These are the activations of a small network on made-up records, seen along a few directions, one row for each record.
Each row is followed by the record's values for the fields Zavu, Sevo, Vuz, Fug, Kur, Nen.
A field that a record lacks is written none.
Other fields move the rows too, some of them a lot.
In the rows, 500 means zero.
Strong random noise was added to every row along 2 fixed directions; ignore it. To show where, here is one row again and again, with new noise each time:
408, 452, 605, 542, 565, 574, 463, 652, 580, 549, 525, 501, 458, 622, 552, 604, 434, 504
267, 367, 569, 454, 614, 524, 364, 652, 607, 756, 562, 481, 522, 827, 560, 586, 492, 429
550, 422, 650, 599, 510, 577, 434, 576, 613, 539, 487, 480, 428, 547, 579, 578, 499, 571
361, 527, 585, 543, 586, 599, 545, 719, 535, 439, 539, 532, 449, 571, 522, 637, 343, 488

389, 465, 614, 433, 544, 516, 416, 650, 509, 554, 422, 509, 541, 553, 511, 431, 501, 432 : <Zavu:n1 Sevo:u1 Vuz:d1 Fug:none Kur:c1 Nen:none>
545, 534, 765, 521, 389, 593, 543, 481, 390, 482, 461, 595, 517, 341, 588, 492, 488, 497 : <Zavu:n2 Sevo:u1 Vuz:d1 Fug:k1 Kur:none Nen:j1>
473, 521, 429, 399, 437, 440, 514, 422, 404, 624, 564, 505, 571, 587, 512, 567, 594, 510 : <Zavu:n2 Sevo:u2 Vuz:d2 Fug:k2 Kur:none Nen:none>
695, 480, 505, 596, 466, 516, 445, 439, 524, 448, 481, 399, 445, 444, 592, 470, 577, 593 : <Zavu:n1 Sevo:u1 Vuz:d3 Fug:none Kur:c1 Nen:j1>
484, 469, 458, 465, 418, 464, 410, 431, 518, 696, 517, 475, 496, 560, 577, 447, 556, 489 : <Zavu:n2 Sevo:u1 Vuz:d2 Fug:none Kur:c2 Nen:j1>
839, 406, 450, 660, 440, 506, 449, 276, 606, 438, 540, 254, 443, 497, 376, 395, 616, 617 : <Zavu:n2 Sevo:u1 Vuz:d3 Fug:k2 Kur:none Nen:j1>
570, 505, 470, 643, 458, 573, 614, 599, 576, 143, 484, 421, 382, 471, 424, 445, 397, 505 : <Zavu:n2 Sevo:u1 Vuz:d1 Fug:k2 Kur:none Nen:j1>
593, 294, 544, 484, 508, 447, 404, 399, 557, 655, 523, 480, 485, 640, 517, 441, 665, 593 : <Zavu:n1 Sevo:u2 Vuz:d2 Fug:k2 Kur:none Nen:j2>
597, 389, 456, 514, 467, 397, 353, 362, 523, 701, 438, 480, 531, 690, 529, 431, 646, 530 : <Zavu:n1 Sevo:u1 Vuz:d1 Fug:k2 Kur:none Nen:j2>
482, 565, 492, 477, 465, 475, 526, 545, 594, 519, 514, 531, 556, 498, 509, 524, 514, 490 : <Zavu:n2 Sevo:u1 Vuz:d2 Fug:k2 Kur:none Nen:none>
411, 587, 607, 434, 530, 485, 500, 510, 471, 427, 471, 594, 516, 461, 535, 453, 499, 446 : <Zavu:n2 Sevo:u2 Vuz:d3 Fug:none Kur:c1 Nen:none>
561, 503, 631, 464, 394, 472, 430, 401, 430, 666, 433, 583, 596, 419, 553, 394, 540, 491 : <Zavu:n2 Sevo:u1 Vuz:d1 Fug:none Kur:c1 Nen:none>
593, 605, 363, 511, 383, 489, 650, 395, 348, 411, 462, 497, 522, 479, 433, 508, 474, 500 : <Zavu:n2 Sevo:u1 Vuz:d1 Fug:k2 Kur:none Nen:j2>
544, 523, 481, 522, 494, 520, 489, 473, 573, 522, 521, 403, 532, 491, 409, 512, 411, 565 : <Zavu:n1 Sevo:u1 Vuz:d2 Fug:k2 Kur:none Nen:j1>
536, 674, 345, 467, 499, 496, 681, 463, 472, 358, 495, 580, 472, 433, 497, 531, 365, 509 : <Zavu:n2 Sevo:u1 Vuz:d2 Fug:none Kur:c2 Nen:j2>
354, 598, 410, 397, 533, 434, 469, 501, 421, 617, 498, 495, 578, 609, 458, 580, 500, 402 : <Zavu:n1 Sevo:u2 Vuz:d1 Fug:none Kur:c1 Nen:none>
694, 373, 629, 499, 508, 462, 465, 400, 567, 594, 427, 495, 476, 419, 548, 495, 625, 522 : <Zavu:n1 Sevo:u1 Vuz:d2 Fug:none Kur:c1 Nen:j2>
526, 304, 742, 435, 466, 454, 316, 518, 523, 687, 482, 403, 493, 643, 581, 369, 641, 514 : <Zavu:n2 Sevo:u1 Vuz:d1 Fug:k1 Kur:none Nen:j1>
579, 710, 177, 524, 561, 468, 662, 519, 404, 339, 627, 412, 456, 482, 378, 564, 341, 507 : <Zavu:n2 Sevo:u1 Vuz:d3 Fug:none Kur:c2 Nen:j2>
217, 461, 466, 493, 628, 524, 436, 676, 489, 542, 601, 496, 579, 672, 505, 644, 385, 376 : <Zavu:n1 Sevo:u2 Vuz:d2 Fug:k1 Kur:none Nen:j1>
394, 552, 516, 460, 553, 548, 517, 694, 515, 413, 557, 441, 534, 587, 479, 521, 473, 439 : <Zavu:n2 Sevo:u1 Vuz:d2 Fug:k1 Kur:none Nen:j1>
575, 510, 456, 488, 447, 381, 479, 289, 545, 614, 477, 476, 556, 543, 443, 536, 642, 543 : <Zavu:n2 Sevo:u2 Vuz:d2 Fug:k2 Kur:none Nen:j2>
475, 489, 389, 472, 525, 431, 463, 449, 549, 658, 561, 426, 578, 759, 437, 502, 607, 471 : <Zavu:n1 Sevo:u1 Vuz:d2 Fug:k2 Kur:none Nen:j2>
523, 598, 372, 595, 485, 515, 607, 552, 455, 339, 586, 465, 477, 519, 376, 470, 415, 418 : <Zavu:n2 Sevo:u1 Vuz:d3 Fug:k2 Kur:none Nen:j2>
766, 536, 608, 569, 375, 517, 630, 398, 413, 315, 449, 628, 389, 153, 610, 534, 458, 625 : <Zavu:n2 Sevo:u2 Vuz:d2 Fug:none Kur:c1 Nen:none>
775, 342, 440, 648, 460, 449, 525, 402, 611, 452, 512, 248, 458, 482, 420, 438, 605, 616 : <Zavu:n1 Sevo:u1 Vuz:d1 Fug:k2 Kur:none Nen:j1>
427, 519, 312, 530, 562, 458, 492, 510, 542, 431, 497, 294, 425, 649, 361, 475, 452, 427 : <Zavu:n2 Sevo:u1 Vuz:d1 Fug:none Kur:c2 Nen:j1>
492, 417, 366, 475, 548, 382, 395, 415, 495, 715, 594, 475, 641, 721, 396, 481, 521, 368 : <Zavu:n2 Sevo:u1 Vuz:d3 Fug:k2 Kur:none Nen:j2>
610, 449, 710, 552, 395, 532, 420, 397, 485, 566, 402, 514, 497, 380, 621, 457, 612, 569 : <Zavu:n1 Sevo:u2 Vuz:d1 Fug:none Kur:c1 Nen:j1>
662, 357, 630, 584, 510, 551, 396, 463, 603, 338, 468, 425, 418, 383, 643, 456, 580, 522 : <Zavu:n2 Sevo:u2 Vuz:d3 Fug:none Kur:c1 Nen:j1>
557, 577, 454, 520, 440, 505, 607, 449, 445, 371, 478, 551, 550, 470, 432, 542, 463, 464 : <Zavu:n2 Sevo:u1 Vuz:d1 Fug:k2 Kur:none Nen:j2>
536, 425, 596, 548, 440, 494, 440, 562, 581, 516, 479, 482, 395, 437, 587, 489, 535, 567 : <Zavu:n1 Sevo:u2 Vuz:d2 Fug:none Kur:c1 Nen:j1>
664, 611, 402, 611, 518, 536, 615, 559, 483, 253, 515, 497, 384, 440, 464, 486, 381, 600 : <Zavu:n1 Sevo:u1 Vuz:d3 Fug:k2 Kur:none Nen:j2>
389, 464, 584, 505, 485, 486, 421, 600, 495, 611, 428, 559, 514, 525, 549, 540, 547, 450 : <Zavu:n1 Sevo:u2 Vuz:d1 Fug:none Kur:c1 Nen:none>
581, 432, 622, 568, 510, 566, 418, 505, 580, 470, 470, 400, 489, 511, 550, 468, 590, 596 : <Zavu:n1 Sevo:u1 Vuz:d2 Fug:k2 Kur:none Nen:j1>
455, 565, 374, 478, 542, 510, 579, 449, 458, 572, 500, 439, 548, 547, 408, 436, 482, 489 : <Zavu:n1 Sevo:u1 Vuz:d3 Fug:none Kur:c2 Nen:j2>
486, 596, 424, 448, 499, 428, 602, 432, 324, 490, 484, 608, 600, 374, 417, 540, 471, 544 : <Zavu:n1 Sevo:u2 Vuz:d3 Fug:none Kur:c2 Nen:j2>
704, 425, 507, 533, 460, 505, 372, 388, 520, 655, 429, 426, 458, 614, 500, 467, 618, 527 : <Zavu:n1 Sevo:u1 Vuz:d1 Fug:k1 Kur:none Nen:j2>
478, 588, 464, 451, 516, 505, 564, 601, 416, 421, 628, 538, 558, 472, 504, 496, 427, 436 : <Zavu:n2 Sevo:u1 Vuz:d3 Fug:k1 Kur:none Nen:none>
390, 607, 425, 457, 521, 484, 599, 590, 368, 334, 520, 529, 494, 406, 450, 531, 422, 467 : <Zavu:n1 Sevo:u2 Vuz:d3 Fug:none Kur:c2 Nen:none>
428, 475, 328, 440, 446, 428, 434, 417, 505, 675, 564, 448, 554, 632, 497, 407, 466, 449 : <Zavu:n2 Sevo:u1 Vuz:d3 Fug:none Kur:c2 Nen:j1>
639, 492, 463, 509, 445, 433, 530, 256, 451, 600, 437, 532, 567, 403, 471, 373, 553, 572 : <Zavu:n2 Sevo:u1 Vuz:d3 Fug:none Kur:c2 Nen:j2>
392, 531, 608, 482, 471, 639, 621, 649, 463, 365, 528, 594, 486, 479, 562, 566, 424, 414 : <Zavu:n2 Sevo:u1 Vuz:d2 Fug:k1 Kur:none Nen:j1>
445, 488, 507, 436, 472, 519, 477, 549, 471, 459, 427, 494, 491, 520, 520, 491, 551, 386 : <Zavu:n2 Sevo:u1 Vuz:d1 Fug:none Kur:c1 Nen:none>
562, 547, 580, 423, 469, 497, 481, 424, 465, 492, 446, 626, 523, 426, 492, 503, 511, 569 : <Zavu:n2 Sevo:u2 Vuz:d2 Fug:k2 Kur:none Nen:j2>
378, 619, 527, 521, 590, 680, 614, 829, 546, 186, 498, 473, 365, 378, 473, 599, 286, 428 : <Zavu:n1 Sevo:u1 Vuz:d2 Fug:none Kur:c1 Nen:j1>
780, 579, 428, 503, 372, 495, 602, 354, 504, 316, 478, 424, 438, 295, 515, 516, 506, 625 : <Zavu:n2 Sevo:u1 Vuz:d2 Fug:none Kur:c2 Nen:j1>

Here are new rows. What are their fields?
358, 617, 456, 422, 453, 520, 629, 421, 395, 515, 581, 581, 602, 455, 428, 554, 416, 439 : <Zavu:n2 Sevo:u2 Vuz:d2 Fug:k2 Kur:none Nen:j1>
728, 588, 486, 543, 425, 538, 585, 392, 401, 451, 498, 529, 485, 371, 481, 537, 513, 552 : <Zavu:n2 Sevo:u1 Vuz:d2 Fug:k1 Kur:none Nen:j2>
510, 533, 519, 536, 495, 580, 600, 593, 503, 183, 496, 500, 484, 444, 473, 592, 342, 495 : <Zavu:n2 Sevo:u1 Vuz:d1 Fug:k2 Kur:none Nen:j1>
295, 535, 427, 511, 604, 516, 625, 731, 421, 452, 532, 498, 551, 530, 468, 553, 372, 376 : <Zavu:n1 Sevo:u1 Vuz:d1 Fug:none Kur:c1 Nen:none>
575, 548, 517, 640, 575, 581, 577, 647, 581, 139, 539, 394, 388, 451, 481, 555, 441, 643 : <Zavu:n1 Sevo:u2 Vuz:d2 Fug:k2 Kur:none Nen:j1>
691, 317, 642, 504, 334, 486, 360, 386, 662, 633, 440, 484, 479, 453, 631, 465, 649, 565 : <Zavu:n2 Sevo:u1 Vuz:d2 Fug:k2 Kur:none Nen:j1>
541, 520, 274, 514, 551, 512, 537, 466, 502, 491, 598, 455, 493, 614, 425, 521, 429, 468 : <Zavu:n2 Sevo:u1 Vuz:d3 Fug:k2 Kur:none Nen:j2>
396, 419, 433, 548, 640, 510, 424, 581, 525, 469, 569, 419, 467, 607, 550, 557, 500, 431 : <Zavu:n1 Sevo:u2 Vuz:d3 Fug:none Kur:c1 Nen:j1>
485, 620, 486, 520, 563, 498, 529, 436, 539, 478, 478, 545, 453, 405, 420, 498, 502, 413 : <Zavu:n2 Sevo:u2 Vuz:d3 Fug:none Kur:c1 Nen:j2>
540, 369, 470, 509, 495, 505, 412, 547, 599, 475, 499, 492, 492, 656, 505, 391, 597, 510 : <Zavu:n2 Sevo:u1 Vuz:d3 Fug:k2 Kur:none Nen:j2>
279, 587, 350, 386, 595, 404, 620, 584, 344, 478, 608, 465, 500, 666, 430, 549, 331, 339 : <Zavu:n2 Sevo:u1 Vuz:d1 Fug:none Kur:c1 Nen:j1>
522, 421, 559, 602, 490, 584, 446, 611, 578, 383, 542, 410, 415, 520, 496, 512, 495, 586 : <Zavu:n1 Sevo:u2 Vuz:d2 Fug:k2 Kur:none Nen:j1>
532, 354, 544, 521, 497, 576, 354, 559, 685, 520, 527, 401, 416, 554, 617, 411, 649, 450 : <Zavu:n2 Sevo:u1 Vuz:d3 Fug:none Kur:c1 Nen:j1>
470, 434, 728, 461, 502, 580, 460, 612, 553, 509, 495, 568, 469, 505, 605, 520, 462, 524 : <Zavu:n1 Sevo:u1 Vuz:d2 Fug:k1 Kur:none Nen:j1>
467, 538, 424, 410, 427, 471, 490, 455, 493, 592, 473, 546, 605, 490, 506, 558, 545, 481 : <Zavu:n2 Sevo:u1 Vuz:d2 Fug:none Kur:c2 Nen:none>
388, 398, 198, 451, 733, 464, 439, 586, 612, 684, 611, 325, 536, 859, 480, 497, 511, 355 : <Zavu:n1 Sevo:u1 Vuz:d3 Fug:none Kur:c1 Nen:j2>
692, 435, 428, 514, 403, 467, 481, 425, 575, 564, 488, 485, 485, 513, 500, 463, 550, 539 : <Zavu:n2 Sevo:u1 Vuz:d2 Fug:k2 Kur:none Nen:j2>
624, 394, 553, 452, 498, 434, 446, 437, 512, 651, 453, 481, 472, 510, 575, 468, 630, 526 : <Zavu:n1 Sevo:u1 Vuz:d2 Fug:none Kur:c1 Nen:j2>
491, 399, 592, 531, 434, 537, 495, 498, 501, 502, 467, 495, 524, 464, 530, 454, 481, 592 : <Zavu:n1 Sevo:u1 Vuz:d1 Fug:k2 Kur:none Nen:j1>
345, 440, 576, 497, 551, 491, 469, 662, 485, 676, 467, 519, 578, 535, 523, 507, 504, 442 : <Zavu:n1 Sevo:u1 Vuz:d1 Fug:none Kur:c1 Nen:none>
252, 513, 410, 330, 626, 505, 430, 535, 458, 673, 552, 547, 507, 709, 488, 477, 492, 407 : <Zavu:n1 Sevo:u2 Vuz:d3 Fug:none Kur:c2 Nen:j2>
377, 437, 602, 498, 480, 482, 393, 631, 583, 611, 465, 538, 460, 572, 675, 441, 528, 474 : <Zavu:n1 Sevo:u1 Vuz:d2 Fug:none Kur:c1 Nen:j1>
280, 404, 478, 521, 608, 593, 419, 673, 526, 545, 557, 575, 519, 673, 498, 458, 463, 444 : <Zavu:n1 Sevo:u2 Vuz:d3 Fug:k2 Kur:none Nen:j2>
